A small network was shown many inputs. Here are its activations along a few directions, one row for each input.
In each table, some parts of the input vary, and every possible input appears once, in random order.
Descriptions start from the smaller parts, as in this example, which fits no table here: one of 2 separate values, together with either a single point or one of 11 places around a ring or (one of 6 places along a line, together with one of 8 places around a ring).
Shared parts are said once, and a part with two or three values counts as separate values.

Other details of the inputs vary at random and push rows far along three fixed directions, the same in every table; ignore that.

Table:
row 1: [ 10 -18   3  56   2 -10  11   6  17  -4 -10]
row 2: [  1 -11   9 -19   3  -7 -21  69  -9 -15  -8]
row 3: [ -3  30   9 -10 -12  13  20 -12 -14  12  23]
row 4: [ -3  28  17 -41 -15  16  19  19 -32  11  17]
row 5: [15  3  3 -8 -7  1  1 11  2  7 -3]
row 6: [ -4  24   7  35 -10  20  36 -56  -5  38   0]
row 7: [ -7 -24   5   5   8 -10 -15  55   6 -12 -14]
row 8: [-24   1 -39 -48   1  31 -13 -70   5 -27  33]
row 9: [-11  31  16 -15 -10  19  26  -1 -14  22  11]
row 10: [ 17  -3  18   0   2  -2  -6  49 -20  20 -18]
row 11: [  0 -23   2  -8  13  -5 -22  36  -1   0 -14]
row 12: [ 26 -11  11  61   3 -21  19  -4  20  13 -23]
row 13: [  1   6 -21 -42  11  16 -34   5  -2 -20   8]
row 14: [  4  13  31  25  -7 -20  16  15 -10  30 -20]
row 15: [ 13 -25   9  11  22 -15 -21  20  11 -15 -15]
row 16: [  5  19  22   5  -9   3  14  -9 -23  26   1]
row 17: [-13  23  -7  -8  -5  23   5 -59   0  10  22]
row 18: [-19 -36 -27 -27  16 -13 -33 -23   7 -44  12]
row 19: [ 17 -27  -1  50   6 -32   1  25  14   6 -28]
row 20: [  9  18   1  53 -19   0  40 -62   5  30   6]
row 21: [-22 -39 -27  18  21 -22  -7 -16  25 -41   4]
row 22: [ -6   4   8  14  -6 -12  13 -10   1  14 -13]
row 23: [-17 -45 -26  10  13 -34 -16 -18  24 -39 -12]
row 24: [ 17  -5  28 -23   5  -2 -14  58 -21  13 -15]
row 25: [ 17  45   9 -46 -15  23   3  32 -24  24  -1]
row 26: [  6 -19 -12  38   1 -12   7  -7  22   7 -15]
row 27: [ -2  15   5 -63  -3  24 -23  29  -6 -26  20]
row 28: [-16 -15 -30 -38  -2  -7 -19 -31   9 -36  16]
row 29: [ -7  36  14  -5 -10  17  21 -15 -10  19  18]
row 30: [ -5   4 -36  19   2  18  -7 -37  24 -28  16]
Each input here is: one of 3 separate values, together with either a single point or one of 4 places along a line or one of 5 places around a ring.
Q: Changing only the choice among 3 separate values turns row 6 into row 9. The same change can be made to row 18. Which row results?
A: row 4
Q: Change only the place on the ring of 5 in row 20. List by row number the other rows that result.
A: row 14, row 22, row 23, row 28

Table:
row 31: [-15 -15 -31 -17  11 -21 -30  -3  29 -32  -4]
row 32: [ 14  29 -34   5 -19  43  21 -24   8 -12  47]
row 33: [  8  14   8 -36  -2  37  -9  -1 -26  30   7]
row 34: [-19 -26 -23 -34  26 -23 -52  40  25 -39 -11]
row 35: [  7 -46 -18  32  13 -43 -10  15  12 -13 -40]
row 36: [ -4   2  50  10  12 -14  15  67 -39  14 -18]
row 37: [-16  11  20 -30  -4   7  12  -1 -17 -10  20]
row 38: [ -5   5 -10  -8  -5 -16  -4 -21  17  -6  -1]
row 39: [ 16  32 -38 -29 -19  41 -26 -30  25 -32  40]
row 40: [  8   5 -16  17  -8  41   9 -57   5  26  13]
row 41: [-15 -31 -11 -41  20 -44 -56  11  22 -55   1]
row 42: [ 39   9 -22 -23 -13  48   4 -22  18 -10  20]
row 43: [-16  -9 -27  -7  17   7 -34 -16  29 -24   7]
row 44: [ -3 -16   0  37  20 -31  -7 -32  27 -16  -4]
row 45: [ 17  -4  -1  39 -10   8  25 -15   2  35 -20]
row 46: [-12  16  14 -19 -15  11  10  46 -21  13   1]
row 47: [  7  17   6 -66 -21   6  -3  16 -32  14  -6]
row 48: [ 13 -18  -7  71   8  -1  15 -64   5  27  -5]
row 49: [ 13  11  25 -31  -4  -4  -1  17 -36  24  -6]
row 50: [-11  -2  19  33   8   0  12  29 -17   4 -12]
row 51: [ -5   5  10  32 -16 -13  43 -11   0  15   4]
row 52: [ -7  19  -6  -2  13  17  -8 -45   9  -3  18]
row 53: [-14  23   2 -28 -19  11  30  21 -14  14  11]
row 54: [ 17 -33   9  53   4 -43  12  -9  -2  12 -34]
row 55: [  9  23  30  26   7   8   8  18 -12  32 -16]
row 56: [-16   4  28 -11  -3   9   6  59 -20   4  -9]
row 57: [ -9 -25  20  26  -1 -38  16  12   3 -11  -5]
Q: Describe the family of inputs behind these rows.
A: one of 3 separate values, together with either a single point or one of 8 places around a ring
Q: Changing only the choice among 3 separate values turns row 53 into row 35. The same change can be made to row 51. Which row results?
A: row 47
Q: Change only the choice among 3 separate values in row 54. List by row number the other rows that result.
A: row 41, row 57
Q: Start at row 34 and move only the place on the ring of 8, one step at a time. The first step leads to row 31. Which rows follow, in order?
A: row 38, row 41, row 44, row 52, row 55, row 43
